These are the activations of a small neural network, seen along a few directions. Each row is one input.
In each table, some parts of the input vary, and every possible input appears once, in random order.
A made-up example of a description, with smaller parts first: line(6) and (point or ring(9) or (values(3) and ring(5))).
Shared parts are said once, and a part with two or three values counts as separate values.
In the rows, 128 means zero.

Other details of the inputs shift rows strongly along two fixed directions, in all tables alike. That doesn't count.

Table:
row 1: [144 157 127 108  62 156 177 153 131  88 138]
row 2: [130 102 135 138 139 111 118 122 121 156 121]
row 3: [148 104 162 136 137  69 117 102 115 141 110]
row 4: [116 133 138 134 154 105 106  99 135 151  99]
row 5: [109 118 149 126 158 105  99 106 108 117 135]
row 6: [ 92 141 125 119 137 139 104 116 163 149 113]
row 7: [140 134 125 147 169  89 103  98 114 166 101]
row 8: [ 40 122  63  73 172 235 120 156 221 174 121]
row 9: [137 107 169 151 178  42  79  82  79 124 110]
row 10: [ 69 117 109  95 178 157 114 126 191 147  96]
row 11: [133 104 155 122 134  91 112  96 126 150 124]
row 12: [161 136 142 122  57 155 189 143 127  91 142]
row 13: [128 147 130 131 147 108 106  92 142 144 106]
row 14: [180 146 178 175 112 105 154 146  66  73 141]
row 15: [152 106 155 152 138  72 110 120 101 146 109]
row 16: [154 172 134 134  64 147 167 134 124  84 130]
row 17: [141 121 108 137 145 105 108 120 105 157 117]
row 18: [122 113 147 116 123 119 108 114 139 152 130]
row 19: [114 121 145 109 145  91  93 101 129 148 116]
row 20: [148 148 117 127  24 196 198 189 131  76 160]
row 21: [113 113 113 137 144 116 111 120 130 138 156]
row 22: [ 22 102 112  76 203 244 112 171 209 149 155]
row 23: [ 48 103  56  71 165 222 109 161 202 176 132]
row 24: [142 102 122 150 141  99 115 115  98 161 121]
row 25: [ 58 100  65  71 173 210 114 155 198 175 131]
row 26: [159 188 113 126  42 194 180 157 160  80 137]
row 27: [ 90 130  99  89 177 166 116 128 197 144 102]
row 28: [133 103 136 133 132 109 116 118 121 148 123]
row 29: [113 112 151 134 173  90  91  94 101 127 122]
row 30: [185 176 125 156  61 129 174 139 102  89 132]
row 31: [156 155 137 120  65 122 168 151 119  77 128]
row 32: [196 153 119 151  77  95 154 150  72  99 131]
row 33: [134 110 128 159 159  81 112 102  99 138 142]
row 34: [135 142 132 133 162 100 102  91 136 154 101]
row 35: [164 141 141 161 166  43  97  97  85 154  95]
row 36: [121 159 131 118  63 186 169 166 126  53 164]
row 37: [167 143 119 155  65 133 187 143  99  71 172]
row 38: [155 107 140 165 164  39 102 103  81 131 132]
row 39: [136 171 120 103  31 185 180 173 143  73 153]
row 40: [156 142 100 131  31 188 187 182 123  86 159]
row 41: [119 116 170 139 185 118 108 119 106 132 145]
row 42: [146 105 122 141 124 107 122 118 101 145 130]
row 43: [171 106 141 158 143  55 102 113  76 151 109]
row 44: [ 55 100 126 101 213 205 119 151 177 149 142]
Each input here is: line(4) and (values(3) or ring(8)).
The inputs of row 26 and row 27 match in every part but the line(4) part. If row 23 is changed in the same way as row 26 into row 27, which row does it become?
Answer: row 32
The inputs of row 44 and row 14 match in every part but the line(4) part. If row 12 is changed in the same way as row 44 into row 14, which row does it become?
Answer: row 3
Start at row 34 and move only the ring(8) part, one step at a time. The first step leads to row 4. Which rows follow, in order?
Answer: row 1, row 12, row 2, row 24, row 17, row 7
Start at row 13 and move only the ring(8) part, one step at a time. The first step leads to row 30. Which rows follow, in order?
Answer: row 25, row 42, row 28, row 11, row 19, row 16

Table:
row 45: [132 108 127 126 159 107  93 115 132 185 113]
row 46: [140 117 110 125 125 139 147 145 142 136 127]
row 47: [144 105 161 152 177  69 104 117  88 155 111]
row 48: [163 149 112 144 131 130 134 114 118 129 113]
row 49: [143 151 147 131 139 101 114  97 117 112 103]
row 50: [170 149 153 159  56 125 167 137  73  73 176]
row 51: [105 151 119 109 138 125 111 123 149 110 122]
row 52: [151 117 125 150 134  89  91 119 116 170 116]
row 53: [148 116 139 147 137 107 150 144  99 111 130]
row 54: [131 133 151 107 104 136 132 136 139 117 120]
row 55: [ 87 109 111 110 157 107  85  98 151 190 111]
row 56: [128 132 118 135 174 116  87 103 137 173  99]
row 57: [176 148 127 151  58  86 149 112  79 118 134]
row 58: [106 134 126 130 170 147 117 135 130 143 113]
row 59: [124 115  90 117 115 148 128 141 129 148 146]
row 60: [151 125 142 163 114 106 129 141  83 123 128]
row 61: [127 117 174 139 163  98 109 109 117 138 134]
row 62: [160 133 154 159  83 119 158 130  83  78 171]
row 63: [130 133 138 114  95 127 123 128 119 113 133]
row 64: [137  92 137 165 172  64  95 111  75 145 126]
row 65: [ 84  99 115  85 158 138  96 113 149 147 129]
row 66: [149 126 158 140 140  63 112  97 115 164  98]
row 67: [138 109 154 153 160  91 106 121  92 155 113]
row 68: [185 127 118 164  83  95 142 131  83 117 141]
row 69: [130 129 120 121 105 134 157 134 155 123 117]
row 70: [ 77 153 108 108 135 191 140 151 173  96 160]
row 71: [170 171 177 171 110  91 129 104  83  97 127]
row 72: [ 97 132 100 107 165 192 147 150 154 126 123]
row 73: [122 166 133 109  99 166 143 140 154  94 116]
row 74: [151 165 116 133  97 141 156 116 135 110 108]
row 75: [133 107 126 121 169 106 102 119 135 178 114]
row 76: [146 128 109 131  88 173 193 178 115  71 154]
row 77: [127  92 107 130 174  98  95 109 129 168 120]
row 78: [ 66  91 104 110 191 155  90 139 150 174 131]
row 79: [ 78  95  91  92 164 156 121 120 187 161 113]
row 80: [130 119 176 145 152  97 100 105 114 143 130]
row 81: [174 160 139 139  43 127 175 142 120 102 124]
row 82: [115 136 115 108  75 225 204 183 162  54 181]
row 83: [152 136 160 134  92  94 116 116 103 113 116]
row 84: [150 143  95 129  65 166 158 164 128 114 152]
row 85: [122 122 150 124 132 149 156 142 140 101 153]
row 86: [152 135 163 119 109 103 135 130 117 109 120]
row 87: [ 79 137 107 103 159 163 111 117 191 161  96]
row 88: [123 119 125 103 113 144 145 140 145  95 134]
row 89: [ 52  82  80  84 180 163 102 112 193 187 114]
row 90: [ 93 135 102 122 173 140 118 143 137 128 134]
row 91: [ 85 108 140 124 165 139  94 114 139 148 148]
row 92: [169 157 120 159 135  67 107 111  98 134 125]
row 93: [135 117 178 162 148  74  86  94  94 143 128]
row 94: [ 52  98  93  82 167 171  95 121 205 194 105]
row 95: [186 168 173 174 109  85 137  97  70  87 128]
row 96: [ 98 123  97  77  80 218 180 171 172  78 153]
row 97: [145 145 132 107  62 171 190 169 145  58 141]
row 98: [ 94 171  70  93  82 214 180 170 199  93 135]
row 99: [127 101 126 144 160  95 101 119  84 151 133]
The inputs of row 58 and row 87 match in every part but one. If row 90 is changed in the same way as row 58 into row 87, which row does it become?
Answer: row 98
What do these inputs look like to the network?
Answer: ring(5) and (values(3) or ring(8))
Which other rows agree with row 73 in the ring(5) part? List them by row number.
Answer: row 49, row 51, row 54, row 63, row 65, row 83, row 86, row 88, row 96, row 97
Which other rows does row 70 become when the values(3) part takes its other values? List them by row number.
Answer: row 71, row 95
Which other rows agree with row 92 in the ring(5) part? List them by row number.
Answer: row 45, row 46, row 48, row 52, row 56, row 59, row 68, row 75, row 77, row 84
Which other rows does row 62 become when the ring(8) part takes its other values? List them by row number.
Answer: row 50, row 61, row 80, row 82, row 85, row 91, row 93
